Each row below holds a small network's activations on one input, seen along a few directions.
Each table varies a few parts of the input and shows all the possible inputs, shuffled.
Descriptions start from the smaller parts, as in this example, which fits no table here: one of 5 places around a ring, together with either a single point or (one of 2 separate values, together with one of 4 places along a line) or one of 9 places around a ring.
Shared parts are said once, and a part with two or three values counts as separate values.

Other details of the inputs shift rows strongly along two fixed directions, in all tables alike. That doesn't count.

Rows:
x1: 39; -31; 28; -22; 12; -13; 28; 1; 27; 22; -24; 10
x2: 41; -13; 18; 40; 21; 3; -7; -19; 9; 20; 11; -31
x3: 41; -28; 25; 33; 31; -14; -5; -19; -18; 26; 33; -45
x4: -74; 56; -27; 25; -15; 34; -24; -6; -8; -34; 26; 19
x5: -43; 18; -3; 41; 3; -1; -37; -20; -25; 2; 46; -8
x6: -83; 44; -34; 13; -19; 14; -28; 3; -27; -24; 29; 21
x7: -20; 6; -15; -6; -1; 8; -4; 8; -20; -6; 16; 0
x8: 15; 2; 7; 21; 5; 9; 2; -15; 1; -4; -2; -10
x9: -49; 17; -5; 73; 0; -8; -52; -20; -15; -5; 39; -31
x10: -20; 29; -15; -24; -19; 27; 8; 10; 2; -22; -11; 19
x11: -31; 16; 5; 17; 11; -23; -26; 8; 12; -13; 2; 8
x12: 42; -26; 31; 32; 17; -20; -12; -15; -16; 27; 26; -40
x13: -51; 26; 28; 97; 25; -38; -66; -30; 4; -8; 39; -28
x14: 4; 8; -11; 6; -1; 18; -1; 2; 8; 0; -4; 3
x15: -15; 0; -29; -56; -21; 9; 14; 24; -10; -13; -23; 30
x16: 0; -9; -21; -26; -5; 5; 6; 20; -4; -2; -11; -4
x17: 28; -3; -12; -55; 1; 29; 43; 17; 2; -2; -21; 18
x18: -22; 14; 19; 46; 21; -36; -37; -11; 7; 3; 16; -4
x19: 14; 3; -4; -25; 6; 24; 30; 0; -1; -4; -10; 1
x20: 65; -25; 13; -16; 12; 7; 29; 0; 7; 14; -18; -5
x21: 9; -26; -10; -61; -23; -13; 29; 19; 17; -1; -33; 25
x22: 10; -13; 0; 13; 3; -8; -10; 0; -14; 3; 10; -11
x23: 34; -21; 15; -9; 7; -9; 6; 2; -12; 13; 3; -25
x24: 63; -21; 18; -45; 6; 10; 37; 0; 6; 22; -23; 2
x25: -85; 44; -26; 12; -30; 11; -32; 4; -21; -36; 16; 8
x26: 18; -30; -15; -72; -23; -10; 41; 33; 19; -7; -43; 24
x27: 26; -7; -17; -49; -4; 24; 38; 17; 14; -4; -40; 8
x28: -37; 37; 8; 83; 10; 9; -42; -40; -15; 2; 54; -10
x29: 1; -2; 3; -30; 13; -19; 8; 23; 18; -10; -26; 10
x30: -27; 9; 7; 10; -3; -2; -1; 4; 23; -12; -7; 15
x31: 15; -26; -11; -55; -21; -17; 33; 21; 15; 0; -34; 22
x32: -27; 16; -20; -33; -23; 6; 3; 17; -17; -12; -6; 19
x33: -15; -1; 6; -16; -5; -1; 20; 10; 24; -11; -26; 17
x34: 64; -45; 12; -3; 20; -14; 11; 4; -4; 33; -2; -33
x35: 40; -41; 48; 84; 22; -49; -31; -40; 10; 30; 38; -56
x36: -80; 39; -49; -10; -32; 14; -23; 21; -13; -27; 2; 30
x37: -27; 27; -20; -27; -10; 32; 10; 2; -4; -12; -1; 31
x38: 42; -10; 18; 39; 19; -2; -6; -22; 6; 28; 11; -22
x39: 23; -5; -18; -55; -8; 24; 31; 16; 13; 5; -35; 24
x40: 27; -37; 17; 0; -2; -29; 14; -5; 15; 8; -10; -20
x41: 61; -45; 15; -8; 20; -16; 9; -4; -4; 39; -2; -28
x42: 67; -24; 27; 22; 21; -6; 11; -22; 2; 28; 1; -18
x43: -80; 36; -42; -9; -32; 15; -18; 16; -17; -44; -3; 23
x44: 4; -7; -15; -24; -9; -2; 9; 13; -13; -2; -11; 11
x45: -13; 18; -6; 9; -8; 15; -10; -10; 0; -7; 3; 18
x46: 66; -45; 19; -3; 20; -16; 15; -1; -8; 22; -3; -32
x47: -34; 39; 17; 84; -1; 2; -49; -39; -11; 1; 48; -12
x48: -57; 47; -30; -33; -33; 35; 7; 14; -1; -40; -18; 32
x49: 9; -9; 6; -36; -4; -4; 32; 16; 24; 2; -34; 30
x50: 53; -34; 17; -37; 6; -11; 21; 4; -10; 26; -9; -13
x51: -13; 1; 11; 6; -2; -4; 4; 6; 23; -5; -9; 17
x52: -18; 22; -22; -17; -15; 26; 7; 10; 4; -25; -15; 23
x53: -15; 1; 1; 23; 10; -1; -11; -12; -22; 0; 27; -23
x54: -19; 28; -15; -24; -20; 26; 7; 11; 1; -19; -10; 24
x55: 33; -21; 52; 60; 45; -50; -33; -28; 11; 32; 24; -33
Description of these inputs: one of 5 places along a line, together with either one of 3 separate values or (one of 2 separate values, together with one of 4 places along a line).
Q: The inputs of x13 and x29 match in every part but the place on the line of 5. If x19 is changed in the same way as x13 into x29, which row does it become?
A: x4
Q: Change only the choice among 2 separate values in x10. List by row number the other rows that result.
A: x23
Q: Start at x5 and move only the place on the line of 4, one step at a time. The first step leads to x50. Which rows follow, in order?
A: x15, x41
Q: Change only the choice among 3 separate values in x40. List by row number the other rows that result.
A: x13, x33
Q: Change only the place on the line of 4 in x37. List by row number the other rows that result.
A: x24, x39, x45
Q: List by row number the other rows that have the place on the line of 5 in common with x42.
A: x6, x18, x28, x31, x32, x36, x38, x44, x47, x49

Rows:
x56: -36; 21; -47; -36; -31; 45; 16; 23; -10; -33; -12; 11
x57: 86; -28; 44; -4; 37; -4; 22; -18; -2; 43; -1; -22
x58: 57; -44; 37; -5; 37; -52; 8; 12; 14; 17; -21; -28
x59: -78; 30; -21; -3; -39; -14; -26; 18; 35; -27; -23; 51
x60: -27; 33; -8; 28; -3; 35; -4; -14; -3; -20; 14; -7
x61: 19; -16; -17; -89; -8; 11; 51; 30; -4; 4; -28; 36
x62: -23; 36; -16; 35; 7; 36; -16; -18; -6; -6; 22; 6
x63: -85; 22; -3; 40; -34; -22; -33; -4; 36; -33; -1; 21
x64: 39; 6; -24; -71; -9; 41; 50; 23; 1; -13; -44; 20
x65: 54; -12; 39; 27; 24; -5; 2; -29; -8; 20; 14; -24
x66: -65; 32; -31; 22; -27; 9; -43; -4; -26; -13; 28; 7
x67: -11; -9; 15; 71; 1; -13; -34; -32; -21; 9; 50; -48
x68: 22; -24; -35; -84; -14; 17; 46; 30; -10; 5; -31; 24
x69: 0; -16; 26; 40; 42; -46; -25; -5; 13; 14; 12; -19
x70: 74; -48; 15; -5; 9; -17; 15; -9; -19; 29; 2; -38
x71: 2; -11; -9; -77; -19; 10; 47; 24; -1; -11; -26; 19
x72: 10; 25; 17; 76; 22; 16; -38; -37; -8; 16; 42; -30
x73: -19; 14; -25; 27; -2; 30; -20; -9; -17; -1; 26; -3
x74: -54; 42; -38; 36; -25; 30; -36; -5; -25; -29; 23; 0
x75: -39; 31; 9; 28; -3; 15; -9; -19; -6; -16; 20; -1
x76: 22; -11; 28; 29; 7; -20; -14; -23; -17; 15; 28; -21
x77: 18; -7; 29; 32; 14; -17; -22; -22; -15; 28; 34; -19
x78: -2; -22; -10; -55; -20; -18; 32; 31; 46; -5; -51; 48
x79: 24; -36; 39; 15; 36; -49; 2; 2; 19; 10; -6; -36
x80: -13; -10; 11; 16; -19; -36; -11; 2; 34; -10; -21; 16
x81: 24; -1; -40; -72; -16; 40; 33; 33; -9; -2; -33; 18
x82: -67; 51; -27; -9; -15; 31; -2; 8; -8; -25; 5; 48
x83: 66; -47; 40; -13; 47; -51; 8; 11; 18; 33; -23; -28
Q: What do these inputs look like to the network?
A: one of 4 places along a line, together with either one of 2 separate values or one of 5 places around a ring
Q: The inputs of x67 and x70 match in every part but the place on the line of 4. If x56 is changed in the same way as x67 into x70, which row does it become?
A: x74
Q: Change only the choice among 2 separate values in x83. List by row number the other rows that result.
A: x59
Q: Change only the place on the ring of 5 in x77. List by row number the other rows that result.
A: x57, x66, x72, x81

Rows:
x84: 50; -30; 23; -20; 21; -18; 22; 1; 4; 16; -12; -16
x85: 0; -7; 12; 78; 13; -16; -41; -28; -14; 13; 41; -41
x86: -22; 8; -11; -12; 2; 1; -2; 8; -13; -5; 5; 7
x87: 52; -34; 4; -25; 6; -5; 22; 10; 1; 16; -18; -20
x88: 48; -32; 13; -9; 2; -9; 22; -6; 4; 15; -9; -20
x89: -18; 24; -1; 3; 3; 10; -8; 0; -3; -8; 6; 17
x90: 56; -33; 18; -9; 7; -3; 27; -3; 10; 15; -12; -15
x91: 6; 7; 14; 52; 3; 5; -20; -26; -5; 9; 28; -13
x92: -44; 27; -17; -20; -13; 6; 0; 11; -5; -21; -6; 24
x93: -40; 27; -27; -24; -8; 13; -5; 14; -17; -15; 4; 25
x94: -37; 24; -28; -14; -27; 22; -8; 8; -13; -15; 5; 19
x95: -4; 3; -21; -16; -13; 16; 5; 4; -16; -1; 3; 9
x96: -46; 27; -22; -19; -10; 3; -7; 19; 0; -28; -14; 21
x97: -42; 31; -23; -26; -12; 14; -7; 16; -13; -17; 0; 25
x98: 3; 1; 24; 75; 9; -6; -29; -36; 8; 11; 32; -28
x99: -48; 26; -21; -25; -13; 9; -4; 17; -9; -19; -3; 21
x100: 3; 8; 28; 64; 22; -15; -36; -33; -12; 15; 39; -24
x101: -29; 9; -22; -33; -5; 3; 5; 21; -8; -16; -6; 16
x102: -5; 8; 28; 63; 24; -14; -29; -28; 9; 8; 29; -20
x103: -27; 12; 15; 54; 13; -18; -41; -18; -10; 2; 38; -23
x104: 52; -29; 18; -9; 6; 3; 27; -5; 6; 18; -11; -11
x105: 55; -18; 5; -29; 3; 16; 34; -1; 11; 18; -21; 5
x106: 30; -19; -1; -17; -3; -1; 17; 6; 4; 3; -19; -9
x107: -21; 16; -18; -19; -20; 25; 13; 6; 10; -13; -15; 24
x108: -45; 28; -13; -11; -9; 7; -5; 13; 5; -27; -5; 24
x109: -23; 3; -18; 4; -15; 4; -8; 2; -10; -10; 11; -1
x110: 44; -30; 1; -41; 21; -11; 26; 20; -2; 13; -22; -9
x111: -16; 18; 20; 67; 23; -11; -38; -22; 8; 2; 25; -17
x112: 57; -31; 15; -7; 11; -3; 23; 1; 11; 15; -18; -17
x113: -1; 9; 33; 70; 27; -11; -30; -34; 4; 15; 33; -21
x114: -35; 18; -20; -8; -26; 15; -2; 2; -5; -19; -3; 16
x115: -26; 19; -4; -12; -2; 9; 3; 8; 2; -14; -6; 20
x116: -37; 12; -28; -11; -23; 16; -3; 7; -14; -14; 4; 13
x117: -19; 27; -8; -12; 0; 17; 1; 3; 6; -8; -5; 26
x118: 46; -31; 8; -24; 1; 0; 25; 2; -4; 20; -10; -15
x119: 37; -50; 17; -14; -12; -39; 16; 5; 28; 20; -25; 2
x120: 43; -26; 6; -41; 18; -11; 24; 20; 2; 13; -24; -11
x121: -36; 26; -28; -17; -30; 23; -2; 5; -8; -20; -3; 26
x122: -19; 17; -9; -13; 2; 2; 2; 16; 7; -17; -14; 14
x123: 26; -22; -3; -30; -8; 1; 21; 9; 0; 6; -13; -8
x124: 51; -24; 3; -27; 6; 7; 32; 7; 19; 11; -31; -4
x125: -17; -15; 33; 64; 6; -56; -42; -20; 19; 14; 22; -11
Q: What do these inputs look like to the network?
A: one of 2 separate values, together with either a single point or (one of 4 places along a line, together with one of 5 places along a line)
Q: The inputs of x122 and x112 match in every part but the choice among 2 separate values. If x120 is changed in the same way as x122 into x112, which row does it become?
A: x87
Q: Change only the place on the line of 5 in x92. List by row number the other rows that result.
A: x86, x99, x113, x115
Q: Change only the choice among 2 separate values in x109. List by row number the other rows that result.
A: x101
Q: Change only the place on the line of 4 in x117. List by row number the other rows that result.
A: x102, x111, x113
